A small network was shown many inputs. Here are its activations along a few directions, one row for each input.
In each table, some parts of the input vary, and every possible input appears once, in random order.
A made-up example of a description, with smaller parts first: one of 3 separate values, together with either a single point or one of 11 places along a line or (one of 4 places along a line, together with one of 8 places around a ring).
Shared parts are said once, and a part with two or three values counts as separate values.
In the rows, 128 means zero.

Other details of the inputs vary at random and push rows far along two fixed directions, the same in every table; ignore that.
These rows show it; all are for the same input, with only those details redrawn:
[123 110 137 110 121 154 120 124 147 123 109  71]
[114  97 145 125 127 149 123 126 135 130 123  85]
[181 143  93 133 118 146 154 148 129 142 135  88]
[ 52  61 195  88 133 164  78  88 167 105  77  43]
[119  91 141 145 134 142 140 136 116 139 141 109]
[133  83 127 192 141 119 167 166  76 170 191 169]
[151 135 114 112 116 157 131 132 149 127 112  61]
[151 100 115 181 135 124 168 167  87 167 181 153]

A family of inputs:
row 1: [167 170  79 112 129 101 133 135 136 119 158 146]
row 2: [169 182  86 114 120 116 127 110 142 125 106 135]
row 3: [155 184 115 125 111 138 159 140 145 115 104  88]
row 4: [141 122 121 225 152  83 207 196  61 182 223 221]
row 5: [130 115 110 132 147  94 125 129 106 131 172 173]
row 6: [193 139  74 148 138 110 162 160  93 148 186 178]
row 7: [ 96  72 142 172 154  91 122 112  84 158 159 216]
row 8: [158 167 109 143 138 104 159 153 111 124 153 173]
row 9: [ 44  67 200 107 122 189  73  86 160 118  53  66]
row 10: [157 167  97 155 136  72 165 154  96 135 180 204]
row 11: [ 75  91 164 175 149 139 129 149 108 159 150 145]
row 12: [177 148  95  91 117 147 114 113 145 102 108 104]
row 13: [132 113 121 191 136 134 156 175  89 181 172 154]
row 14: [ 96  77 159 161 149 124 143 149 105 150 160 136]
row 15: [208 176  78 111 108 138 137 132 130 111 123 126]
row 16: [ 82  74 168 117 157 129  99 113 129 113 138 147]
row 17: [116 119 129 122 133 109 103  92 126 127 104 159]
row 18: [155 183 104 147 121 145 157 160 137 151 130 104]
row 19: [ 12   4 205 137 170 114  63  73 118 138 124 176]
row 20: [103 114 158  83 125 151  89  92 154  83  77 108]
row 21: [162 153 117 122  98 152 146 133 136 117 103  87]
row 22: [ 20  76 217 132 136 159  91 101 143 117  72  97]
row 23: [ 91  51 156 176 148 101 140 162  67 165 201 207]
row 24: [150 178 111 148 124 121 172 159 128 133 130 115]
row 25: [147 158 108 125 125 118 147 156 125 134 166 135]
row 26: [163 160 101 125 140 121 141 144 130 117 157 144]
row 27: [ 67  54 193 152 138 135 120 118 106 134 123 132]
row 28: [162 147 112  89  93 144 123 122 140 114 110  90]
row 29: [120 129 134  87 111 126  94  87 149  94  94 125]
row 30: [124 142 141  92 123 143 110 105 148  90  89 114]
row 31: [ 82  80 167 170 148  82 130 125  83 134 162 228]
row 32: [ 89  53 153 158 154  91 115 122  88 144 179 211]
row 33: [169 170  83 157 132  74 167 154  90 138 174 208]
row 34: [177 160  82  97 113 121 117 112 138 117 126 126]
row 35: [167 184  86 127 126  99 142 124 131 130 121 151]
row 36: [ 38  71 216 119 137 146 100  93 145 107  76  96]
row 37: [163 147  92 111 114 109 122 112 122 116 138 151]
row 38: [ 90  45 167 189 150 122 141 151  84 163 175 169]
row 39: [150  98 120 187 132 122 168 162  83 165 176 160]
row 40: [ 83 137 151  94 141 116  83  79 168 101  79 112]
row 41: [146 179 111 101 115 126 138 140 151 113 130 102]
row 42: [115 134 126 111 150 117  99 100 154 121 116 127]
row 43: [168 162  98 108  99 177 117 127 160 135  81  49]
row 44: [176 194  97  99 115 132 138 130 149  91 100 114]
row 45: [169 176 111  97  94 131 144 138 144 117 109 110]
row 46: [169 145 100  94  99 143 126 126 138 125 120  95]
row 47: [ 88 126 157  91 138 112  90  91 159  93 108 122]
row 48: [163 202  83  87 128 117 112 103 176 114 100  97]
row 49: [111 107 147 138 117 117 135 141  97 130 141 162]
row 50: [ 79  84 168 169 155 120 142 148 107 143 164 145]
row 51: [157 168  81  86 127 126  97  96 171 120 102  94]
row 52: [178 174  85  89 105 139 134 145 152 125 130  83]
row 53: [116 100 124 113 134 119  89  81 139 129 104 136]
row 54: [163 171 109 120 137 121 143 144 134 115 149 147]
row 55: [168 151  94 144 113 161 143 156 125 157 131  95]
row 56: [149 161 115 123  98 171 130 133 143 128  84  77]
row 57: [169 192 100  98  99 127 149 144 148 108 108 104]
row 58: [  7  73 216 135 143 156  87 102 143 119  79 104]
row 59: [ 46 102 196 102 119 177  81  90 164 108  47  58]
row 60: [162 204 100  84 103 128 137 139 165 105 105  86]
The inputs of row 12 and row 34 match in every part but one. If row 44 is changed in the same way as row 12 into row 34, which row does it become?
> row 33
The inputs of row 25 and row 11 match in every part but one. If row 46 is changed in the same way as row 25 into row 11, which row does it become?
> row 43
What is each input in this table made of?
> one of 6 places along a line, together with one of 10 places around a ring
Start at row 50 and move only the place on the ring of 10, one step at a time. The first step leads to row 14. Which rows follow, in order?
> row 38, row 39, row 27, row 21, row 36, row 3, row 24, row 4

A family of inputs:
row 61: [155 138 103 105 110 146 122 132 137 122 125 106]
row 62: [ 93  76 153 116 134 132 107 111 134 122 129 109]
row 63: [145 160 116 125 133 128 137 140 142 131 134  96]
row 64: [166 171  95 153 122 142 158 158 128 151 150 128]
row 65: [ 75 109 177  85 124 139  89 106 160  89  87  97]
row 66: [163 128 101 137 131 111 154 143 109 143 175 140]
row 67: [158 130 106 136 119 139 140 146 110 143 130 126]
row 68: [161 136  98 127 123 128 119 120 127 130 142 148]
row 69: [158 127 111 172 122 124 166 151 101 160 141 152]
row 70: [158 141 113 124 118 154 125 138 138 141 116  99]
row 71: [ 77  70 188 127 135 124 111 102 117 112 117 139]
row 72: [144 159 114 116 126 117 137 143 146 121 131  98]
row 73: [145 129 103 171 128 134 158 162 102 162 165 157]
row 74: [ 66  69 187 131 139 118 108 123 113 119 131 158]
row 75: [167 176  81 139 116  96 140 128 124 145 124 163]
row 76: [ 66  68 174 162 143 138 117 128 109 140 126 143]
row 77: [ 68  68 168 147 148 135 110 122 127 137 132 118]
row 78: [ 83 112 174 103 134 134 103 110 140 107 117 120]
row 79: [176 168  79 122 147 103 146 138 132 122 147 149]
row 80: [137  89 126 189 152 109 156 166  83 180 185 172]
row 81: [123 125 113 171 141  88 132 135  83 158 163 210]
row 82: [142 183 120  94 106 137 137 123 159  99  87  80]
row 83: [ 87  89 151 202 151 116 156 158  80 161 172 192]
row 84: [ 72  79 174  98 127 135  77  65 151  98  80 114]
row 85: [148 132 109 179 119 122 169 155  98 158 150 157]
row 86: [162 203 106  60  92 143 124 107 185  83  67  45]
row 87: [ 93  90 152 203 151  89 167 171  63 161 196 226]
row 88: [ 67  59 180 146 153 105 119 124 105 134 163 163]
row 89: [137 141 116 157 134 112 160 169 102 146 173 173]
row 90: [179 148  86 128 107 131 152 155 112 137 145 137]
row 91: [175 159 104 133 110 111 163 149 115 128 146 149]
row 92: [159 140 113 108 111 136 129 129 134 113 123 113]
row 93: [195 180  74  97 107 136 123 110 151 113 106 107]
row 94: [161 133  90 131 134 115 126 115 122 134 151 138]
row 95: [138 164 116 137 117 145 147 127 142 128 105 100]
row 96: [150 130 116 146 128 110 153 161  98 141 178 175]
row 97: [ 54  82 197 134 153 136  99 118 126 126 119 131]
row 98: [102 109 147  81 106 153 101  96 157  94  74  77]
row 99: [ 73  60 181 154 140 137 103 123 114 140 119 136]
row 100: [ 63  94 183  90 151 137  77  85 155  95  95 130]
row 101: [ 74  64 186 120 141 133  95 108 119 115 131 139]
row 102: [147 185 116 102 117 150 127 130 155 108  93  72]
row 103: [146 153 115 108 126 117 136 137 145 119 136 108]
row 104: [ 78 116 143  81 140 128  65  70 181 105  76  89]
row 105: [194 173  73  90 109 150 133 126 157 131 111  56]
row 106: [151 154 112 131 136 103 142 127 119 112 130 161]
row 107: [165 166  90 153 131 128 163 150 131 152 157 115]
row 108: [144 162 125 142 120 128 152 141 123 133 124 126]
row 109: [ 83 111 165 104 149 124  94  98 139  93  98 137]
row 110: [191 179  85  97  93 156 136 123 153 119  83  68]
row 111: [100 105 150  84 125 170  92  96 154 110  83  73]
row 112: [143 163 100 106 127 122 105 106 149 134 115 139]
The inputs of row 111 and row 105 match in every part but one. If row 112 is changed in the same way as row 111 into row 105, which row does it become?
> row 104
The inputs of row 81 and row 75 match in every part but one. If row 65 is changed in the same way as row 81 into row 75, which row does it become?
> row 86
What is each input in this table made of?
> one of 4 places along a line, together with either one of 3 separate values or one of 10 places around a ring
Which other rows does row 92 become when the place on the ring of 10 takes its other values? List them by row number.
> row 65, row 67, row 74, row 76, row 83, row 87, row 90, row 99, row 102
Which other rows does row 68 become when the choice among 3 separate values takes its other values? List them by row number.
> row 100, row 112

A family of inputs:
row 113: [ 92  91 157 125 144 154 104 121 121 118  98 135]
row 114: [151 148 109  99 134 137 115 103 167 123  84  56]
row 115: [141 116 117 203 130 123 161 176  59 177 188 223]
row 116: [156 119 115 130 118 124 147 118 125 116 135 122]
row 117: [194 183 104 114 113 121 160 144 131 103 108 113]
row 118: [185 196 100 120  91 125 161 140 131 110 117 112]
row 119: [134 143 121  83 115 148 106 124 168 105 121  58]
row 120: [117  73 144 184 128  93 158 146  75 150 181 187]
row 121: [ 28  34 192 137 180  80  93 116  93 129 183 235]
row 122: [178 153  87 114  91 117 158 143 130 129 125 101]
row 123: [120 174 125 110 134 150 121  98 175 109  78  81]
row 124: [180 184  82 175 146 103 175 170 114 152 146 161]
row 125: [154 141  93 169 129 107 157 145 110 166 161 137]
row 126: [143 135 124  78 133 145 106 123 166  99 114  58]
row 127: [170 189 106 118  89 119 159 149 123 123 113 116]
row 128: [ 87 106 149 109 143 149  98  78 168 115  91  72]
row 129: [160 126 106 115 105 158 114 120 138 140 118 101]
row 130: [ 96  95 132 175 136  98 138 143 104 171 152 147]
row 131: [ 71 133 173 111 131 143 102  95 166 114  73  90]
row 132: [157 163 122 124 114 133 146 123 135  94 111 119]
row 133: [134 124 122 114 137 142 125 129 141 115 152 101]
row 134: [213 166  43 145 118 100 136 139  90 155 176 213]
row 135: [135 184 127  80 113 158 116 133 173  97 103  72]
row 136: [186 190  82 159 135 126 180 181 112 136 189 165]
row 137: [174 115  95 157 126 143 145 136 102 156 164 157]
row 138: [100  99 148 146 136 153 111 121 116 125 117 152]
row 139: [154 151  99 155 111 135 156 165  85 164 147 168]
row 140: [ 52  59 204 164 181 113 130 153  90 132 168 193]
row 141: [ 45  98 163 102 157 100  63  61 154 111  90 141]
row 142: [124 103 154  86 126 135 110  92 153  94  81  69]
row 143: [152 124 105 114  99 151 117 130 135 147 114 103]
row 144: [ 60 116 187 104 128 141  99 131 144 115 113 107]
row 145: [101  63 155 116 140 155  92 104 131 130 104 113]
row 146: [ 67  64 167 141 140 117 120 148 109 146 170 144]
row 147: [ 65  64 187 108 146  83  89  80 122 103 125 189]
row 148: [132 189 115 125 109 130 137 132 151 138  96  99]
The inputs of row 134 and row 121 match in every part but one. If row 145 is changed in the same way as row 134 into row 121, which row does it become?
> row 126
What is each input in this table made of?
> one of 4 separate values, together with either a single point or (one of 2 separate values, together with one of 4 places along a line)
List by row number the other rows that have the choice among 4 separate values in common with row 128.
> row 114, row 123, row 124, row 125, row 130, row 131, row 141, row 148
List by row number the other rows that have the choice among 4 separate values in common with row 116.
> row 117, row 118, row 120, row 122, row 127, row 132, row 142, row 147

A family of inputs:
row 149: [ 12  67 225 190 150 158 156 138 125 159 125 108]
row 150: [ 98  68 148  96 136 150  68  82 169 116  81  32]
row 151: [157 212 142  73  67 175 170 154 183  80  75  20]
row 152: [105 185 142 181 142  80 191 193 105 153 153 187]
row 153: [ 71  58 161 106 162 161  64 118 168 129 122  65]
row 154: [ 43  60 197 139 177  69 100  78 126 116 148 184]
row 155: [208 162  85  53  96 134 134 114 158  67 102  49]
row 156: [141 150  95 149 184  78 140 166 101 147 205 210]
row 157: [157 164  85 188 144  91 156 143  84 148 137 234]
row 158: [197 173 105  76  87 168 108 105 140  86  53  83]
row 159: [176 123 105 115  83 124 131 137 108 122 145 154]
row 160: [177 140  81 179 119 154 148 129  98 183 124 144]
row 161: [ 52  37 201  85 154 147  81 114 128  88 151 129]
row 162: [157 119  79 162 109 139 132 132  99 189 155 141]
row 163: [170 201  68 128 110  92 139 116 128 138 144 181]
The inputs of row 157 and row 158 match in every part but one. If row 154 is changed in the same way as row 157 into row 158, which row does it become?
> row 155
What is each input in this table made of?
> one of 3 separate values, together with either a single point or one of 4 places along a line
List by row number the other rows that have the choice among 3 separate values in common with row 153.
> row 149, row 150, row 160, row 162

A family of inputs:
row 164: [165 126 113 138 112 148 150 151 112 138 139 110]
row 165: [ 76  53 181 159 136 145 122 126 100 144 128 142]
row 166: [ 81 116 149 106 146 119  93  90 152 113 101 126]
row 167: [ 93 118 145  99 146 114  96  98 149 112 115 123]
row 168: [109 136 134 105 124 129  96  88 153 116  89 117]
row 169: [106  85 155 132 126 147 126 134 120 130 138 110]
row 170: [ 66  74 176 163 139 138 118 123 111 149 120 139]
row 171: [179 146  90 111 112 120 129 125 123 119 132 138]
row 172: [158 164  95 149 122 139 153 156 126 153 134 118]
row 173: [ 68  93 172 139 148 142 110 117 141 132 109 104]
row 174: [ 93  96 142 167 157  98 125 128  93 152 159 207]
row 175: [160 232 111  57 100 134 125 107 188  60  64  70]
row 176: [176 188  88  65  96 150 100  87 181  96  58  63]
row 177: [222 161  49 168 122  86 183 178  73 157 211 211]
row 178: [ 62  60 188 147 153 134 116 132 117 137 153 135]
row 179: [224 165  52 179 120  90 183 171  71 164 194 217]
row 180: [133 129 129 118 108 164 122 119 146 129  86  75]
row 181: [152 143 106  92 123 120 117 118 149 106 130 114]
row 182: [166 228 112  89  92 143 158 149 167  92  81  62]
row 183: [ 80  75 176 123 138 144 112 126 133 123 133 104]
row 184: [185 161  78 137 136  97 156 154 109 140 182 175]
row 185: [ 64  67 177 173 161 115 127 142 103 153 161 155]
What is each input in this table made of?
> one of 2 separate values, together with either a single point or one of 10 places around a ring
The inputs of row 170 and row 168 match in every part but the choice among 2 separate values. If row 165 is changed in the same way as row 170 into row 168, which row does it become?
> row 179
